These are the activations of a small neural network, seen along a few directions. Each row is one input.
In each table, some parts of the input vary, and every possible input appears once, in random order.
Descriptions start from the smaller parts, as in this example, which fits no table here: one of 3 separate values, together with either a single point or one of 11 places around a ring or (one of 4 places along a line, together with one of 5 places around a ring).
Shared parts are said once, and a part with two or three values counts as separate values.
In the rows, zero is written as 128.

Other details of the inputs vary at random and push rows far along two fixed directions, the same in every table; ignore that.

Rows:
R1: 92 160 159 115 145 121 113 129 73 169 185 150
R2: 96 11 154 211 140 190 134 108 128 149 63 132
R3: 109 150 146 100 151 117 114 173 69 158 173 135
R4: 169 134 94 132 92 103 138 105 195 78 96 116
R5: 108 159 167 112 150 131 114 128 74 175 195 146
R6: 121 27 191 127 120 124 120 130 154 147 58 126
R7: 117 35 152 140 116 143 141 138 99 158 38 125
R8: 173 177 100 129 107 91 137 120 187 74 162 103
R9: 103 151 133 93 158 114 107 167 73 166 162 130
R10: 107 18 142 185 154 181 127 162 114 144 70 125
R11: 142 156 83 148 92 143 170 69 158 89 89 128
R12: 104 156 142 80 148 133 101 168 76 156 155 141
R13: 146 202 72 138 95 130 146 79 146 91 135 123
R14: 156 154 93 108 113 103 137 111 186 77 110 140
R15: 106 186 107 71 152 122 113 163 80 140 156 169
R16: 139 126 108 169 98 134 163 75 151 117 99 89
R17: 101 130 134 116 185 128 66 178 133 132 193 174
R18: 179 159 101 140 108 136 162 130 138 100 145 83
R19: 106 123 151 129 117 148 129 102 112 148 113 130
R20: 166 178 88 122 114 88 130 115 192 82 151 98
R21: 149 97 170 122 132 107 124 140 150 138 141 124
Description of these inputs: one of 3 separate values, together with either a single point or one of 6 places along a line.
- Changing only the choice among 3 separate values turns R6 into R12. The same change can be made to R4. Which row results? => R7
- Which other rows agree with R2 in the choice among 3 separate values? List them by row number. => R1, R5, R11, R13, R16, R19
- Change only the choice among 3 separate values in R11. List by row number the other rows that result. => R14, R15

Rows:
R22: 140 92 103 165 102 142 146 97 178 90 96 122
R23: 151 160 85 155 109 140 128 96 169 90 112 97
R24: 158 157 81 137 106 145 141 110 175 70 137 129
R25: 144 152 103 151 119 145 165 120 141 109 115 121
R26: 107 190 95 122 148 135 102 148 92 128 208 135
R27: 145 202 103 82 154 103 107 161 130 129 193 148
R28: 111 147 131 106 150 140 130 136 73 151 159 128
R29: 118 63 160 162 135 156 139 131 105 148 76 140
R30: 98 124 147 127 127 127 119 130 67 167 136 131
R31: 125 44 158 130 132 110 134 128 131 164 87 123
R32: 97 58 158 147 138 141 143 118 82 171 95 115
R33: 104 145 132 109 152 117 113 126 118 144 146 162
R34: 173 115 144 182 95 137 161 76 187 104 130 80
R35: 126 79 148 116 141 129 107 168 126 152 133 147
R36: 124 219 97 104 155 135 120 147 87 128 196 133
R37: 129 57 175 133 140 122 116 150 135 128 82 128
R38: 128 134 115 115 140 110 99 156 139 134 170 142
R39: 92 144 150 100 125 121 99 132 92 168 137 141
R40: 165 164 85 137 110 136 159 97 177 77 113 121
R41: 101 102 157 114 148 106 95 166 130 134 150 143
R42: 107 16 192 132 138 132 118 167 131 146 81 135
R43: 115 81 169 115 115 131 130 119 104 151 88 155
R44: 113 122 154 125 117 136 138 135 86 157 117 148
R45: 101 43 178 141 136 151 155 130 91 175 73 139
R46: 145 173 81 149 110 128 168 95 150 97 135 108
R47: 103 106 161 91 151 130 121 130 97 158 129 164
R48: 115 136 138 112 115 112 120 110 114 137 128 154
R49: 97 163 129 124 154 124 124 142 98 155 160 154
R50: 104 104 137 149 144 139 134 129 94 158 115 120
R51: 113 198 128 79 125 126 101 140 96 146 167 142
R52: 187 167 129 155 100 141 157 90 182 91 165 88
R53: 111 138 126 131 139 151 126 153 106 135 156 152
R54: 160 106 136 132 86 109 153 120 164 91 83 100
R55: 128 203 122 86 123 78 103 144 128 109 184 135
R56: 146 54 139 155 103 111 165 103 181 101 57 85
R57: 134 197 113 84 128 83 97 145 114 139 192 148
R58: 104 171 120 110 145 127 108 132 122 146 150 132
R59: 112 103 170 87 152 106 118 156 114 144 133 137
R60: 179 137 91 124 108 116 157 114 174 96 119 100
R61: 172 181 75 151 79 141 168 95 137 80 123 85
R62: 143 116 139 113 148 118 101 155 124 141 135 145
R63: 156 72 139 152 110 123 162 125 183 96 59 95
R64: 138 59 167 122 109 116 131 139 119 160 82 131
R65: 99 93 169 116 153 150 93 146 94 168 107 145
R66: 111 132 128 116 132 154 107 147 125 135 141 134
R67: 148 124 117 142 118 103 146 122 182 91 104 100
R68: 166 220 57 135 117 118 125 90 174 57 164 128
R69: 162 82 109 189 105 166 163 100 139 98 64 84
R70: 107 115 148 101 138 143 124 129 109 158 115 126
R71: 154 159 82 134 106 121 158 78 173 82 123 113
R72: 150 153 89 174 114 137 149 102 152 92 117 115
R73: 121 185 117 87 163 91 94 160 119 150 194 154
R74: 99 97 146 131 148 159 114 158 76 157 144 138
R75: 111 134 127 144 150 137 109 132 84 143 145 128
R76: 120 132 143 109 152 134 101 133 109 132 138 168
R77: 134 77 133 179 81 137 173 93 137 127 57 108
R78: 106 154 111 121 132 139 101 137 132 129 159 131
R79: 129 180 118 95 163 95 77 158 115 141 194 157
R80: 165 158 95 145 116 102 128 118 186 63 127 100
R81: 97 49 179 132 139 155 128 138 111 178 62 129
R82: 141 137 85 176 102 146 158 111 163 90 124 113
R83: 101 161 125 98 143 124 111 123 112 150 153 129
- Changing only one part turns R66 into R78. The same change can be made to R51. Which row results? => R39
- Changing only one part turns R32 into R28. The same change can be made to R34. Which row results? => R52
- What do these inputs look like to the network? => one of 2 separate values, together with either a single point or (one of 5 places along a line, together with one of 6 places along a line)
- Change only the place on the line of 5 in R68. List by row number the other rows that result. => R22, R33, R48, R71
- Change only the place on the line of 5 in R29. List by row number the other rows that result. => R25, R44, R45, R53

Rows:
R84: 78 102 179 126 140 153 118 121 72 183 129 163
R85: 106 83 165 121 162 114 85 173 123 154 142 133
R86: 132 103 177 87 131 124 138 173 68 171 123 124
R87: 153 47 118 172 102 170 159 122 164 95 33 104
R88: 178 199 103 138 97 142 175 115 115 106 171 76
R89: 137 80 211 95 141 105 123 173 94 177 149 122
R90: 110 81 197 103 137 109 105 125 127 166 117 164
R91: 90 212 109 108 174 136 81 165 67 152 226 142
R92: 103 208 134 53 148 110 92 143 84 152 179 186
R93: 144 52 122 202 101 184 174 87 152 117 57 99
R94: 99 30 173 124 148 155 120 155 97 172 68 159
R95: 159 225 57 108 120 124 131 131 147 70 169 145
R96: 139 179 79 158 116 134 156 94 141 101 141 95
R97: 165 145 103 142 125 134 121 133 188 74 149 115
R98: 83 41 189 154 147 165 137 119 80 185 86 152
R99: 141 165 76 164 119 147 146 107 139 107 143 94
R100: 82 200 138 90 153 110 93 124 60 178 196 152
R101: 96 183 116 78 172 118 76 190 79 147 186 154
R102: 164 216 88 108 130 106 124 119 183 71 192 133
R103: 155 223 48 108 126 116 126 139 150 83 168 114
R104: 159 59 123 170 109 121 146 116 194 103 76 86
R105: 88 38 174 120 146 124 127 149 93 178 61 141
R106: 146 101 105 193 108 184 159 102 149 98 94 99
R107: 149 231 63 143 121 145 139 107 133 83 194 134
R108: 113 82 173 113 160 127 95 158 128 155 144 161
R109: 85 138 171 112 142 142 112 112 70 182 148 168
R110: 149 128 83 143 108 118 148 126 150 95 92 110
R111: 143 65 116 156 82 127 168 98 163 109 28 89
R112: 82 76 160 150 150 138 118 139 69 182 119 141
R113: 102 183 156 63 158 71 73 146 106 162 200 159
R114: 155 173 80 120 114 133 152 113 158 80 119 128
R115: 160 82 116 166 106 105 144 116 188 94 91 97
R116: 103 93 189 100 143 112 100 140 125 159 136 165
R117: 94 105 165 91 136 131 113 143 92 162 108 170
R118: 164 115 116 150 113 120 137 118 185 85 122 127
R119: 154 103 119 150 114 104 146 111 188 97 102 96
R120: 147 124 103 130 90 112 153 94 153 108 68 101
R121: 149 84 133 151 95 103 145 101 188 105 83 91
R122: 135 239 66 129 110 121 136 95 132 97 185 103
- Changing only one part turns R116 into R84. The same change can be made to R102. Which row results? => R98
- What do these inputs look like to the network? => one of 3 separate values, together with either a single point or (one of 2 separate values, together with one of 6 places along a line)
- Change only the choice among 3 separate values in R118. List by row number the other rows that result. => R95, R107
- Which other rows agree with R94 in the choice among 3 separate values? List them by row number. => R86, R87, R92, R95, R101, R103, R105, R110, R111, R114, R117, R120
- A walk changes only the place on the line of 6. It starts at R85 and steps to R104. List the rest of the walk in order. => R115, R119, R121, R113

Rows:
R123: 97 108 184 89 164 103 82 166 98 174 163 160
R124: 129 179 95 117 132 125 120 125 136 106 152 133
R125: 141 159 102 140 116 140 148 121 119 114 136 107
R126: 111 46 169 154 122 133 141 112 126 156 69 131
R127: 124 191 126 92 145 107 103 142 125 126 192 150
R128: 146 118 114 167 106 150 158 98 141 114 108 97
R129: 153 122 105 145 99 131 156 101 154 100 86 104
R130: 150 133 117 122 115 121 139 125 150 111 117 119
R131: 130 206 96 120 126 127 123 114 127 115 177 130
R132: 151 129 94 167 112 157 158 107 145 96 110 101
R133: 87 114 167 102 151 132 105 152 62 179 139 160
R134: 122 13 176 152 128 126 126 142 146 151 58 126
R135: 154 122 103 145 112 132 146 115 175 90 104 110
R136: 121 193 96 116 139 132 114 132 115 124 174 143
R137: 105 88 178 91 155 105 99 167 101 165 135 150
- What do these inputs look like to the network? => one of 3 separate values, together with one of 5 places along a line
- Changing only the choice among 3 separate values turns R135 into R130. The same change can be made to R124. Which row results? => R129
- Change only the choice among 3 separate values in R123. List by row number the other rows that result. => R134, R137
